Each row below holds a small network's activations on one record, seen along a few directions.
Records have a field called B. Each example row is followed by its value.
The largest differences between rows may come from other fields.
In the rows, zero is written as 500.
Strong random noise was added to every row along 6 fixed directions; ignore it. To show where, here is one row again and again, with new noise each time:
[479 657 537 505 299 559 593 604 482 332 562 406 358 517 605 578 499 392]
[418 392 597 432 392 550 664 590 674 466 616 613 569 452 427 458 548 485]
[574 282 424 416 546 450 498 599 709 319 661 703 475 347 401 652 542 619]
[714 607 593 694 519 850 423 446 750 448 554 293 790 487 448 576 495 561]
[621 650 579 588 407 675 553 514 572 379 542 416 577 525 554 561 520 477]
[548 544 595 429 612 344 404 612 239 543 512 549 272 416 300 613 457 517]
[368 376 454 537 518 590 413 581 634 627 609 316 513 345 377 480 454 560]
[454 424 401 493 520 400 623 521 396 593 534 638 491 420 595 382 578 609]

[373 376 387 422 230 394 688 460 601 441 530 553 514 558 620 444 496 470] -> b2
[463 767 647 548 381 470 548 553 256 511 491 259 234 620 506 523 446 306] -> b11
[464 533 452 573 649 495 245 443 401 705 387 255 489 441 412 501 378 521] -> b15
[320 508 589 387 548 466 373 673 474 566 423 534 339 456 437 573 486 335] -> b17
[506 715 786 470 394 592 675 565 417 467 442 583 518 597 469 454 556 348] -> b10
[743 518 435 565 686 562 375 505 548 289 535 623 509 393 519 678 557 604] -> b14
[821 504 471 441 741 374 411 501 335 318 525 798 368 451 421 742 483 586] -> b7
[361 713 522 611 391 734 527 520 553 590 357 341 621 587 800 387 558 325] -> b17
[487 252 283 479 572 346 568 451 528 627 592 644 632 408 595 327 555 667] -> b4
[515 594 627 406 435 543 488 532 522 373 521 541 414 533 502 624 534 393] -> b16
[654 389 437 446 604 539 392 496 695 259 455 669 569 461 569 693 538 564] -> b3
[604 549 429 562 515 333 559 374 287 565 449 577 516 588 579 436 496 592] -> b2
[751 397 428 463 892 448 421 427 418 549 409 857 605 408 495 568 559 686] -> b7
[603 610 827 340 463 399 686 608 332 262 474 866 367 644 430 596 563 366] -> b12
[107 239 464 337 362 308 771 640 513 671 616 684 419 401 473 232 608 504] -> b1
[413 595 544 579 498 634 591 541 551 539 522 485 553 481 602 392 565 483] -> b14
[413 583 462 520 465 536 351 498 436 563 522 242 350 466 515 564 452 448] -> b16
[470 335 495 545 608 667 511 583 833 479 656 565 658 362 444 470 555 616] -> b8
[379 356 524 447 428 472 486 441 631 650 477 433 608 484 341 446 421 485] -> b15
[384 522 560 542 557 674 623 512 552 638 399 572 692 461 642 283 625 484] -> b10
[513 600 652 466 514 587 670 560 485 397 495 647 524 519 552 449 613 450] -> b6
[602 666 638 448 436 649 409 531 603 247 518 448 418 541 520 733 511 362] -> b16
[474 674 605 543 350 587 644 511 467 483 499 449 520 559 565 452 541 413] -> b14
[316 327 645 386 635 500 518 628 556 649 572 600 496 363 232 408 527 522] -> b6
[485 513 596 353 437 383 542 664 465 331 645 612 204 502 323 694 406 379] -> b7
[478 436 680 336 486 447 649 527 534 567 477 705 641 542 450 395 549 434] -> b4
[420 465 576 376 583 497 603 514 489 557 436 700 592 518 480 392 594 448] -> b13
[503 496 391 390 449 523 432 608 657 253 501 483 419 454 705 652 509 405] -> b4
[360 555 355 559 359 629 690 545 613 398 525 479 547 487 869 358 655 494] -> b1
[188 237 663 328 480 493 633 588 655 712 621 602 608 450 167 278 499 415] -> b13
[543 657 681 498 594 585 586 536 356 553 379 656 585 515 591 415 603 463] -> b8
[368 487 716 306 388 509 511 600 611 383 423 565 438 547 390 600 451 286] -> b2
[808 735 680 648 545 625 443 324 380 525 373 394 708 668 452 559 464 537] -> b3
[546 602 388 409 375 351 532 632 335 225 563 530 131 555 620 673 504 440] -> b9
[651 588 465 514 662 609 414 578 534 291 450 612 474 410 666 650 588 536] -> b8
[330 329 609 321 525 530 244 695 724 507 501 446 386 376 185 727 410 343] -> b17
[554 402 495 527 595 611 259 514 650 533 571 342 488 398 279 564 412 545] -> b5
[126 314 722 397 235 515 845 611 667 633 664 575 576 575 360 231 520 394] -> b12
[724 791 860 506 409 634 646 416 434 438 461 528 685 740 314 526 515 354] -> b13
[574 499 587 480 531 489 428 534 547 391 523 527 452 528 403 631 452 499] -> b3
[295 230 339 508 438 455 745 562 705 539 767 604 547 384 508 280 588 653] -> b6
[470 375 706 323 502 499 563 544 636 541 508 730 551 503 287 449 529 462] -> b5
[745 531 300 743 733 557 245 387 368 541 505 310 545 451 533 585 458 745] -> b12
[587 552 601 481 546 424 492 546 390 417 534 490 316 521 401 606 496 425] -> b11
[716 502 530 596 591 678 391 495 721 360 575 455 613 429 365 662 504 589] -> b10
[534 531 443 609 567 526 267 582 443 535 640 155 306 463 284 611 367 544] -> b9
[505 559 439 408 460 438 440 504 494 335 356 550 400 511 653 637 486 399] -> b15
[599 504 586 430 501 560 489 504 612 428 487 606 526 524 447 536 525 492] -> b5
[717 452 587 442 617 432 441 609 539 212 639 731 397 423 289 725 554 560] -> b1
[146 223 520 381 329 356 897 553 619 681 634 685 512 504 529 174 607 445] -> b11
[293 555 699 431 309 620 669 617 539 558 533 393 471 601 438 364 501 317] -> b9

Which value of B does each new row have?
[401 799 600 684 335 654 692 478 277 653 454 291 537 599 682 237 539 388] -> b10
[605 430 313 675 648 581 455 391 476 561 497 482 660 463 661 413 552 709] -> b12
[392 595 733 417 563 478 537 619 309 633 425 568 384 474 345 436 514 400] -> b10
[577 294 299 544 548 593 481 452 823 374 680 537 691 425 463 532 540 632] -> b13
[520 649 627 432 542 464 537 624 318 423 464 605 331 480 531 559 539 435] -> b8
[525 627 378 674 522 616 501 528 503 430 620 297 431 456 628 486 516 580] -> b6
[664 479 464 475 555 411 525 405 407 546 454 687 535 524 512 448 556 610] -> b5
[409 329 151 437 306 351 433 508 677 306 574 401 316 414 623 671 422 521] -> b15
[645 625 861 389 372 510 546 633 603 173 614 524 297 617 218 794 450 258] -> b11
[485 686 551 529 470 580 424 500 402 613 414 239 530 551 594 460 440 401] -> b4
[622 663 670 455 392 437 568 556 307 410 536 490 336 644 350 586 470 411] -> b9
[494 616 463 460 392 431 633 491 357 494 351 678 497 599 764 464 609 401] -> b17
[600 692 519 567 635 483 378 510 173 619 417 347 357 553 467 505 469 524] -> b9
[561 725 287 808 424 666 652 397 430 501 594 254 591 545 853 319 576 631] -> b6
[475 579 433 556 363 576 667 482 488 468 574 468 501 553 672 436 489 446] -> b7
[387 784 813 525 241 688 649 600 434 526 507 272 467 609 453 439 461 267] -> b8
[598 475 193 500 639 214 346 569 202 395 602 483  96 338 499 690 471 685] -> b6
